These are the activations of a small neural network, seen along a few directions. Each row is one input.
Each table varies a few parts of the input and shows all the possible inputs, shuffled.
A made-up example of a description, with smaller parts first: line(6) and (point or line(9) or (values(2) and ring(8))).
Shared parts are said once, and a part with two or three values counts as separate values.
(in the rows, 128 means zero)

Other details of the inputs vary at random and push rows far along two fixed directions, the same in every table; ignore that.

Table:
R1: [144 135 132 108 159 141 151 129 173 157 136  55 103]
R2: [ 71 118 145 111 152 113  78 130  93  67 123 117 129]
R3: [ 81 136 183 140  94 122 121 138 106  76 115 206 130]
R4: [172 133 139 102 156 147 179 104 183 175 145 137 126]
R5: [161 152 134 133 119 154 176 107 147 152 163 109 120]
R6: [ 93 146 108 149 100 100  91 129  86  97 130 145 151]
R7: [205 137  58  39 180 110 104 100 162 181 131  94 173]
R8: [150 137 142 196 144 180 224 200 173 167 124 138  50]
R9: [187 158  49  33 163  99  69 104 166 167 142  94 200]
R10: [176 138 144 164 117 188 206 117 166 170 158 107  93]
R11: [ 69 145 116 106 107  74  37 133  85  86 106 186 193]
R12: [ 64 113 173 164  83 119 130 113  47  66 117 208 115]
R13: [106 134 120  90 114  84  24 111  98 125 113 165 212]
R14: [202 136  51  33 164 115  72  92 164 164 125  96 200]
R15: [ 84 125 140 125  98  95  81  97  50 101 129 174 158]
R16: [146 119 152 146 176 169 195 149 168 168 135  66  56]
R17: [170 140 143 106 149 146 162 116 175 187 150 134 121]
R18: [105 118 155 111 109 124 108  99 125  93 110 196 161]
R19: [121 122 117 151 105 105 125 131  82  52 109 152 118]
R20: [136 113 146 136 137 161 167 138 172 156 121  72  89]
R21: [ 78 123 171 124 106  91  75 126  75  98 110 207 153]
R22: [113 114 100 139 117  94 101 119  74  86 114 157 129]
R23: [ 86 130 144  78 109  85  72  87 102  69 116 203 192]
R24: [137 150 141 190 128 171 203 201 171 137 127 139  69]
R25: [133  96 115  85 150 117 133 122 147 161 145  78 125]
R26: [111 102 133 182  92 127 134 140  74  45  94 173 100]
R27: [185 149  97  45 148 107  54  80 169 200 154 103 214]
R28: [179 138  81  85 165 126 129 132 161 176 130 114 140]
R29: [138  96  96  61 137 114  87 103 152 153 140  69 168]
R30: [159 110  82  34 168  96  94  83 160 193 149  49 167]
R31: [164 141 135 152 114 161 157 117 140 169 154 105 123]
R32: [167 132 143 192 131 199 221 197 181 145 113 133  57]
R33: [160 131 127 226 116 187 219 176 163 147 137 109  49]
R34: [ 51 113 170 142 124 116 101 144  83  50 101 140 105]
R35: [ 63 113 160 126 109 107 110 136 100  75 101 130 115]
R36: [ 76 113 120 179 100 101 110 143  60  72 110 181 109]
R37: [164 144 113 185 140 159 199 151 154 186 151  95  81]
R38: [180 162 112 113 131 137 145 103 152 183 174  80 147]
R39: [ 52  90 201 198  88 146 193 196 105  54 107 150  50]
R40: [121 111 175 178 135 183 196 162 164 136 112  89  51]
R41: [164 141 117  68 135 128  90  86 167 172 143 132 181]
R42: [105 101 134 177 106 111 143 140  61  51  97 178  90]
R43: [178 127 144 155 140 167 232 106 161 165 157 115  86]
R44: [ 73 142 117 120  89  72  44 106  49  82 124 162 193]
R45: [101 125 140 139 111 118 125 164  93  49  87 189 120]
R46: [ 98 147 128  60 112  64  13  92  91 104 127 173 220]
R47: [118 112 175 171 149 166 207 161 151 145 116  94  40]
R48: [ 91 124 169 165  87 128 164 111  88  56 126 185 116]
R49: [135 118 143 129 135 146 181 150 172 146 138  70  89]
R50: [146 147  99 168 121 135 156 148 140 130 147 108 103]
R51: [155 122 118  98 171 154 123 113 172 166 138  51 121]
R52: [208 139  38  73 149 114  86  79 159 176 153  65 178]
R53: [ 94 135  98  84 131  71  36 115  91 129 111 171 198]
R54: [ 63 100 141 110 144 118  50 118  79  65 111 131 144]
R55: [174 168  84  51 155  90  58 101 165 196 155  91 217]
R56: [163 144 104 137 123 137 120 112 135 177 150  92 154]
R57: [119 110 170 174 176 178 196 170 144 132 134  90  40]
R58: [186 145 106 173 133 158 203 155 167 142 148  86  75]
R59: [154 110  76  27 150 101  60  75 161 175 142  51 194]
R60: [ 71 123 208 223  99 142 173 200  91  97  94 209  72]
R61: [ 68 126 152 172  94 122  94 165  94  85  90 201 138]
R62: [ 82 127 125 140 104  87  77 112  51 106 121 165 161]
R63: [179 146  81 111 150 150 126 142 187 187 138 102 144]
R64: [ 48  93 170 138 112 103 111 136  74  74  89 155 100]
R65: [171 126 137 150 120 170 196  95 160 146 151 119 113]
R66: [145 139 111 178 115 152 151 140 138 152 138 111 115]
Description of these inputs: values(3) and (line(6) or (values(2) and line(8))).
Changing only the values(3) part turns R6 into R37. The same change can be made to R19. Which row results?
Answer: R42
Changing only the values(3) part turns R51 into R34. The same change can be made to R29. Which row results?
Answer: R39
Change only the values(2) part in R44. List by row number the other rows that result.
Answer: R55

Table:
R67: [211 143  56 104 143 134 103 101 162 192 152  89 170]
R68: [137 132 131  89 137 119 108  95 130 150 140 146 161]
R69: [111 124 142 103 137 110 102 103 115 158 136 126 152]
R70: [ 81  98 141 119 124  99  95 122  72  80 102 160 121]
R71: [120 141 138 110 113 123  91 114 135 132 141 107 157]
R72: [ 66 115 129 133 106 113  80 147 101  50  95 142 133]
R73: [134 129 185 183 124 180 224 144 151 154 141 146  61]
R74: [ 61 110 142 138  97 121  95 119  76  60 113 118 125]
R75: [110 124 143 104 138 108  96 116 114 147 129 137 158]
R76: [ 93 132 143 114 127 106  83 141 122 123 103 153 160]
R77: [124 121 149 188 139 177 200 193 174 123 116  99  52]
R78: [216 148  49  92 147 123 115  91 168 211 168  65 174]
R79: [140 144 125  94 117 126 111 109 147 116 128 162 172]
R80: [115 127 140  96 132 110  95 118 119 136 122 163 156]
R81: [ 43  98 149 141 103 105  78 138  60  44 100 151 129]
R82: [ 98 105 137 119 112 103 103 121  89  57 101 170 133]
R83: [141 136 174 176 140 179 216 179 176 163 116 151  68]
R84: [210 143  50 108 146 130 115  70 167 211 169  63 168]
R85: [201 155  51  88 144 107 131  84 165 215 177  56 165]
R86: [135 144 184 191 108 182 197 181 175 137 132 112  67]
R87: [118 135 137 109 124 121  98 104 132 153 145 100 153]
R88: [146 137 124  92 118 129 124  76 144 141 162 128 166]
R89: [151 155 145 210 136 166 209 189 139 133 139 130  55]
R90: [128 132 134  91 130 116 101 108 128 134 128 164 159]
R91: [ 83  98 137 116 124  96  89 132  82  75  98 169 121]
R92: [182 164  61  92 151 117 104 123 144 171 142 105 169]
R93: [ 76  99 144 121 120 101 101 110  64  84 103 153 116]
R94: [ 52 101 133 131 122  99  77 155  86  61  89 165 129]
R95: [126 134 189 196 119 178 201 175 162 148 135 111  68]
R96: [203 156  56  84 143 112 118 114 162 196 161  80 168]
R97: [107 135 144 113 118 113  83 131 127 125 123 131 156]
R98: [107 112 136 123 105 117 126  92  89  68 117 138 135]
R99: [136 127 186 182 134 177 217 164 156 161 133 141  64]
R100: [ 51  97 146 134 115 106  91 127  60  73 106 139 123]
R101: [ 97 129 140 107 136 106  89 135 120 130 105 163 159]
R102: [ 56  95 147 129 120  99  94 123  56  79 102 150 118]
R103: [132 131 186 188 132 173 202 187 169 158 126 122  69]
R104: [100 140 140 115 119 112  82 137 131 120 108 142 159]
R105: [154 135 178 176 121 183 223 163 174 142 136 153  74]
R106: [142 134 127  90 128 124 121  79 137 152 155 132 161]
R107: [105 115 127 119 109 110 107 122 105  49  96 169 144]
R108: [165 140 128 208 111 184 209 190 152 146 118 140  71]
R109: [202 147  53 104 142 138  98 111 157 183 136 104 173]
R110: [130 107 159 180 149 168 209 187 156 139 123 111  41]
R111: [129 112 150 179 154 169 208 192 167 139 114 117  44]
R112: [ 91 105 142 123 108 108 115  98  72  67 107 154 128]
R113: [149 113 165 180 139 172 224 159 147 128 122 119  42]
R114: [219 144  50 101 150 132 109  84 167 208 165  69 175]
R115: [ 97 110 129 119 116 104 102 127  99  57  91 177 135]
R116: [194 159  53  84 142 117 114 124 158 187 146  95 171]
R117: [ 58 103 140 134 110 106  78 146  82  55 101 147 128]
R118: [182 165  68 103 164 106 116  87 147 189 175  68 154]
R119: [191 160  64  93 152 112 109 113 149 180 158  91 165]
R120: [116 140 137 112 110 125  96 101 133 139 148  99 151]
R121: [156 115 158 174 141 171 219 167 161 130 121 123  42]
R122: [110 124 141  99 130 112 103  95 109 148 135 146 150]
R123: [ 61  93 144 126 124  97  88 134  64  74 102 157 123]
R124: [143 133 128  89 129 122 114  92 137 141 146 143 168]
R125: [196 160  61  95 157 111 117  98 153 193 169  74 167]
R126: [166 134 134 212 108 177 210 182 149 146 130 133  67]
R127: [148 140 127  91 117 126 113 101 147 124 144 150 170]
R128: [121 137 131  96 119 117 101 113 129 112 115 179 169]
R129: [107 127 146 111 130 110  91 122 118 141 129 127 159]
R130: [145 115 149 174 150 170 214 182 171 140 112 124  41]
R131: [207 147  50  99 143 121 123  77 167 214 171  59 167]
R132: [ 55  96 141 130 118  99  78 149  76  62  99 158 126]
R133: [108 127 144 110 129 112  97 109 118 151 136 116 153]
R134: [ 84 103 144 122 115 103 105 101  65  74 103 159 119]
R135: [ 64 109 140 136 101 117  87 130  80  53 110 127 131]
R136: [145 139 174 176 133 183 218 172 175 150 118 162  70]
R137: [154 139 124  90 123 128 121  89 149 137 157 133 171]
R138: [157 119 161 182 123 179 232 149 155 106 129 111  63]
R139: [209 156  51  84 148 110 125  98 167 210 173  63 170]
R140: [108 110 134 120 107 110 109 115  97  51 106 161 142]
R141: [ 65 110 138 134 100 113  81 141  88  48 104 137 129]
R142: [111 147 136 113 111 120  85 133 141 117 115 131 157]
R143: [123 109 161 186 144 175 208 180 149 137 129  91  49]
R144: [100 105 138 119 114 107 110 109  83  66 107 157 134]
R145: [153 161 137 204 141 173 207 196 146 136 129 134  60]
R146: [ 55 103 143 137 108 114  91 123  68  68 110 128 125]
R147: [ 95 108 128 115 125 101  96 129  97  70  91 177 126]
R148: [111 126 141 100 138 106  91 126 121 143 122 146 158]
R149: [179 163  73 103 163 107 108 104 140 174 167  84 158]
R150: [194 161  58  97 156 109 124  81 157 203 175  63 162]
What do these inputs look like to the network?
Answer: line(4) and (line(5) or (values(2) and line(8)))
Changing only the line(4) part turns R101 into R75. The same change can be made to R104. Which row results?
Answer: R95
Changing only the line(4) part turns R84 into R67. The same change can be made to R134. Which row results?
Answer: R121
Change only the line(8) part in R111. List by row number the other rows that result.
Answer: R72, R77, R94, R107, R115, R130, R147
Change only the line(4) part in R126. List by row number the other rows that result.
Answer: R78, R108, R131
Change only the values(2) part in R93. List by row number the other rows that result.
Answer: R122
Change only the values(2) part in R128. List by row number the other rows that result.
Answer: R115

Table:
R151: [115 123 103  71 132  89  60  87 103 117 131 120 179]
R152: [ 55 118 169 196  72 115 121 157  50  38  91 229 110]
R153: [154 141 138 145 127 151 164 137 154 151 136 134 116]
R154: [158 133  93  78 159 118 104 110 157 167 142  81 153]
R155: [ 38 102 181 185  84 120 119 158  58  33  89 196  97]
R156: [156 144 125 160 124 147 165 141 142 155 140 131 113]
R157: [159 140 131 147 127 151 169 138 155 147 136 133 113]
R158: [160 140 126 151 126 149 169 140 150 147 136 133 113]
R159: [143 124 133 136 144 148 159 144 154 147 131  99 100]
R160: [114 120 100  64 140  86  56  87 105 120 127 120 179]
R161: [137 122 137 140 141 149 161 143 150 142 130 103  97]
R162: [114 124  98  73 132  89  53  94 107 118 127 118 183]
R163: [151 142 143 147 128 151 166 140 157 161 140 130 115]
R164: [140 125 137 143 135 150 165 137 148 142 136 102  99]
R165: [139 130 134 145 137 148 160 147 151 142 133 103 101]
R166: [114 119 101  66 139  87  56  89 107 121 126 118 179]
What do these inputs look like to the network?
Answer: line(6) or (values(2) and line(5))
Which of the alternatives is R157?
Answer: line(6)
A walk changes only the line(5) part. It starts at R154 and steps to R159. List the rest of the walk in order.
Answer: R161, R166, R160

Table:
R167: [150 144 114 124 134 129 122 135 148 155 132 129 145]
R168: [170 138 123 136 148 158 171 145 175 167 138 103 107]
R169: [120 119 172 164 124 158 183 139 135 124 131 127  82]
R170: [148 121 142 117 159 154 165 145 178 161 133  77  94]
R171: [140 131 117 111 145 128 124 132 145 147 130 112 134]
R172: [ 94 108 188 171 122 160 181 164 131 108 111 137  66]
R173: [102 107 160 190 116 155 184 160 115  97 115 122  61]
R174: [ 82 112 128 119 105  94  80  94  66  74 119 150 150]
R175: [155 120 115 136 153 148 169 141 160 152 136  64  89]
R176: [147 144 122 117 135 130 122 137 154 158 130 132 146]
R177: [178 149 114 147 134 154 170 142 165 172 148 112 116]
R178: [188 131  74  55 174 123 109  84 176 199 161  36 161]
R179: [114 115 169 162 126 158 181 147 138 121 129 119  80]
R180: [ 82 106 132  96 130  97  74 121  96  87 108 132 145]
R181: [ 72 114 132 110 121  93  64 131  85  80 102 157 150]
R182: [138 140 168 171 109 158 189 144 144 135 130 168 102]
R183: [111 132 126 116 107 102  88 106  96 106 124 181 170]
R184: [ 90 121 118 119 110  96  71 121  80  77 107 169 158]
R185: [ 82 118 134  99 129  99  70 130 104  98 106 148 151]
R186: [107 132 116 130  90  95  86 100  71  84 122 184 166]
R187: [138 138 133 190 115 152 173 169 131 126 123 140  89]
R188: [157 132 117 138 154 150 163 150 167 162 137  80  97]
R189: [127 125 136 178 125 152 177 166 128 119 122 123  78]
R190: [196 145  64  62 173 120 106  99 177 202 158  54 168]
R191: [144 135 123 108 141 132 125 129 154 148 128 125 139]
R192: [113 113 110  91 142 104  86 114 115 113 123 101 144]
R193: [136 121 113 117 136 127 131 108 129 135 141  87 126]
R194: [120 134 156 202 108 155 177 180 124 112 114 160  81]
R195: [146 140 150 181 105 156 189 143 132 128 135 157  97]
R196: [130 142 119 100 124 110  90 115 128 139 128 154 172]
R197: [ 94 132 129 123 102  98  74 122  85  93 112 188 168]
R198: [185 131  84  49 176 124 108  86 182 202 159  42 162]
R199: [116 132 108 126 101  99  88 104  83  98 126 171 164]
R200: [120 121 137 178 130 149 172 169 132 117 119 113  73]
R201: [126 135 173 193  99 159 194 153 125 113 125 180  89]
R202: [ 94 112 192 172 118 161 185 158 132 106 118 139  70]
R203: [136 126 144 102 140 133 132 104 145 149 140 110 133]
R204: [115 118 117  94 131 108  93  96 112 118 135 108 152]
R205: [101 129 123 126  97  97  82 108  77  88 119 188 166]
R206: [112 135 105 127 103  99  80 117  85  99 122 166 163]
R207: [ 79 112 138 114 108  96  79  96  71  77 118 155 153]
R208: [208 157  82  58 160 126 116  82 191 217 168  91 186]
R209: [137 132 126 105 146 130 124 133 151 151 127 116 134]
R210: [132 130  91 109 127 106  88 112 111 116 125 127 156]
Changing only one part turns R184 into R191. The same change can be made to R195. Which row results?
Answer: R182
Changing only one part turns R186 into R201. The same change can be made to R187. Which row results?
Answer: R167
What do these inputs look like to the network?
Answer: line(4) and line(11)
Change only the line(4) part in R189. List by row number the other rows that result.
Answer: R171, R190, R209
